Each row below holds a small network's activations on one input, seen along a few directions.
Each table varies a few parts of the input and shows all the possible inputs, shuffled.
A made-up example of a description, with smaller parts first: one of 8 places around a ring, together with either a single point or one of 9 places around a ring or (one of 3 separate values, together with one of 4 places along a line).
Shared parts are said once, and a part with two or three values counts as separate values.
(in the rows, 128 means zero)

Other details of the inputs vary at random and push rows far along two fixed directions, the same in every table; ignore that.

Table:
r1: [ 92 122 177 177  81  64 160 175 160 144  46]
r2: [164 117 130  85 165 130 134 140 142  91 128]
r3: [169 116 109  81 184 146 130 127 135  94 160]
r4: [160 112 194  73 128 153 133 151 173  68  97]
r5: [157 145  73  74 174 187 109  76 132 115 195]
r6: [145 119 181  88 115 149 136 152 184  76  92]
r7: [166 135  68 110 203 151 118  87  91 130 208]
r8: [ 83 115 203 190  62  59 165 204 171 146  20]
r9: [157 113 139  89 155 131 142 158 174  75 112]
r10: [ 74 138 137 186  69 104 139 112 123 184  98]
r11: [114 117 137 147 105  93 150 153 139 127  81]
r12: [138 113 169  81 124 149 109 152 196  56  91]
r13: [156 122 177  86  82 129 101 181 174  63 125]
r14: [148 124  56  91 185 153 105 113 123  98 178]
r15: [101 123 148 169  96  90 154 171 134 151  77]
r16: [172 110 156  83 114 105 110 202 177  48 126]
r17: [155 111 219  76 108 136 138 167 183  62  62]
r18: [150 119 150  77 125 156 126 130 174  74 106]
r19: [ 99 127 102 178 111  91 145 117  77 186 124]
r20: [137 134  81  89 154 179  96  95 126 106 175]
r21: [151 114  95  93 173 140 110 129 117  95 153]
r22: [ 95 160  50 165 138 157 112  64  89 212 203]
r23: [160 125 133  82 159 171  94 111 124  77 153]
r24: [155 112 138 105 160 126 113 147 126  77 124]
r25: [113 130 122 150 116  98 149 143 128 146 105]
r26: [ 99 133 114 199 108  82 143 114  64 191 123]
r27: [102 127 224 174  63  97 150 157 125 143  57]
r28: [107 153  67 155 136 159 116  70  59 209 200]
r29: [ 93 139 137 208  97  72 150 129  70 197 107]
r30: [ 75 150 111 191  81 126 136 109  89 210 132]
r31: [165 123 180  88 141 161 120 140 153  79 117]
r32: [114 129 148 180 115  93 144 149  95 164 106]
r33: [104 136 163 143  90 118 137 132 160 139  91]
r34: [159 137 143  98 147 157 117 103 122 108 148]
r35: [155 126  58  93 190 145 118  97 146 109 178]
r36: [ 91 135  58 173 138 110 116 107  97 174 160]
r37: [143 140  92  95 164 174 113  87 151 122 185]
r38: [ 96 147  55 155 133 155 100  64  47 196 201]
r39: [ 99 129 152 158  81 115 138 117 102 165 100]
r40: [107 127 122 161 125  97 146 140 142 151 116]
r41: [ 88 135 101 196 111  95 146 127  68 211 134]
r42: [168 134 106  85 169 175 106  78 112 105 180]
Each input here is: one of 2 separate values, together with either a single point or (one of 4 places along a line, together with one of 5 places along a line).
The inputs of r39 and r19 match in every part but the choice among 2 separate values. If r10 is changed in the same way as r39 into r19, which row does it become? -> r35
The inputs of r20 and r14 match in every part but the choice among 2 separate values. If r12 is changed in the same way as r20 into r14, which row does it become? -> r36
Which other rows does r6 become when the place on the line of 5 takes its other values? List them by row number. -> r5, r18, r20, r30
Which other rows does r41 become when the place on the line of 5 takes its other values? List them by row number. -> r2, r3, r19, r21

Table:
r43: [105 133 167 176  80  99 151 135  96 171  96]
r44: [124 140  99 124 138 146 119 103 140 142 164]
r45: [127 138  94 115 137 148 130 108 134 148 159]
r46: [131 123  70 129 155 114 119 132 118 126 158]
r47: [111 116 132 165 109  75 137 166 107 137  98]
r48: [138 125  74 130 210 131 148  96 117 143 146]
r49: [178 110 213  71 130 133 133 166 185  43  77]
r50: [152 126  92 131 162 109 128 134 101 132 167]
r51: [114 134 172 165  97 113 134 146 111 152 107]
r52: [143 136 121 126 146 143 118 104 104 138 167]
r53: [ 97 129 146 157  86 109 131 130 128 145  91]
r54: [ 97 125 145 151  88 114 139 141 123 151  91]
r55: [127 142  95 121 136 143 122  97 139 141 159]
r56: [ 97 127 145 154  86 113 139 134 125 147  91]
r57: [129 135 110 126 144 151 107 110 104 132 160]
r58: [153 127 125  81 145 156 130 124 174  93 137]
r59: [154 121 121  76 159 164 105 120 161  76 145]
r60: [144 129 117 104 146 147 112 104 119 109 146]
r61: [102 126 161 161  93 109 128 136 111 143  98]
r62: [123 143  99 127 139 152 116 111 140 143 166]
r63: [133 130 105 115 143 148 121 107  99 136 153]
r64: [164 103 205  58 131 151 117 186 218  19  67]
r65: [133 131 105 118 141 147 121 100 101 132 153]
r66: [105 124 121 166 104  75 147 167 143 148 104]
r67: [118 128 167 154  95 109 148 142 105 156 101]
Describe the family of inputs behind these rows. -> either a single point or (one of 4 places along a line, together with either a single point or one of 5 places along a line)
Which other rows does r65 become when the place on the line of 4 takes its other values? List them by row number. -> r43, r56, r58
Which other rows does r54 become when the place on the line of 4 takes its other values? List them by row number. -> r45, r63, r67

Table:
r68: [142 129 124 101 156 144 144 110 162 114 138]
r69: [ 94 127 160 167  93 109 128 131 100 145  77]
r70: [105 152  58 172 117 138 126  66  38 207 183]
r71: [144 126 172 116 145 143 144 137 142 108  98]
r72: [148 125 131  93 137 147 122 108 119  95 135]
r73: [135 117 162 108 123 142 121 153 132  97 110]
r74: [ 88 129 139 159  75  99 145 130 129 148  86]
r75: [150 127 135 103 146 147 151 128 170 112 120]
r76: [132 114 114 101 142 144 111 125 156 104 143]
r77: [155 124 172 112 134 140 153 135 142 111 105]
r78: [146 114 162 104 111 139 130 152 132 100 116]
r79: [ 78 123 144 168  89 105 127 149 133 153  90]
r80: [158 109 131 108 147  90 144 173 142 102 104]
r81: [119 120 105 162 132  74 150 146  98 147 127]
r82: [115 136 147 157 121 119 152 105  99 165 125]
r83: [143 106 133 124 164  93 133 173 142  88  96]
r84: [138 146  92 131 162 153  91  97  94 137 193]
r85: [120 121 137 112 128 134 120 136 162  93  89]
r86: [ 92 137 123 172  84 107 130 116  67 202 138]
r87: [146 117 176 118 146 134 139 126 145 108 101]
r88: [158 106 105 112 180 104 128 147 134  92 135]
r89: [140 114 161 110 124 133 120 127 133  92  97]
r90: [114 139  45 124 148 151 113  78  97 164 211]
r91: [144 141  82 103 148 154 113  80  85 146 174]
r92: [ 85 128 125 187  93 108 122 110  69 191 136]
r93: [ 91 135 151 173 105 111 158 139 142 165  82]
r94: [169 134  75  69 191 190 100  84 109  91 185]
r95: [131 118 142  95 112 128 128 151 165 110 112]
r96: [ 98 122 167 158  77 102 137 141 100 150 104]
r97: [141 129 107  86 134 143 124 117 152 110 129]
r98: [144 155  70 127 148 149 100  83  76 171 218]
r99: [ 83 142  92 182  80 111 143 107  94 193 122]
r100: [ 92 140 145 176  81 103 129 158 139 152 103]
r101: [103 148  99 189 113 117 107  94  66 193 178]
r102: [ 90 131 111 155 103 124 127 135 121 159 125]
r103: [153 126 174 102 137 133 147 132 144 119 103]
r104: [164 122  96  69 193 183  90 102 120  85 187]
r105: [158 107 130 117 146  94 151 175 140  93 107]
r106: [140 127 152 103 135 129 150 135 175 122 101]
r107: [ 87 123 139 167  84 100 135 129 133 149  80]
r108: [166 135  66  83 186 171  88  94 152  96 213]
r109: [114 119 117 167 133  77 147 167 107 141 102]
r110: [142 120 112  94 130 150 126 135 153 106 145]
r111: [124 124 134 108 121 138 129 141 161  95  92]
r112: [125 142 137 162  93 119 127 134  97 157 143]
r113: [135 129 148 114 110 121 123 150 170  96 126]
r114: [133 119 154 119 144 131 142 129 176 111 100]
r115: [145 131 166 119 121 135 115 157 140  94 119]
r116: [148 128 170 113 113 125 120 147 139  93 128]
r117: [133 155  45 137 143 153 110  89 105 167 219]
r118: [ 88 137 148 179  88  99 121 153 140 150 100]
r119: [149 134 131  97 124 132 116 145 170 106 139]
r120: [127 124 152 120 150 136 139 135 174 109  94]
r121: [149 128 145 109 174 155 127 113 133 110 127]
Describe the family of inputs behind these rows. -> one of 6 places around a ring, together with either a single point or (one of 2 separate values, together with one of 4 places along a line)
The inputs of r105 and r88 match in every part but the place on the ring of 6. If r70 is changed in the same way as r105 into r88, which row does it become? -> r89
The inputs of r121 and r77 match in every part but the place on the ring of 6. If r85 is changed in the same way as r121 into r77, which row does it become? -> r99
List by row number the other rows that have the place on the ring of 6 in common with r86. -> r80, r91, r95, r97, r98, r103, r106, r119
Which other rows does r101 become when the place on the ring of 6 takes its other values? List them by row number. -> r84, r98, r112, r115, r116
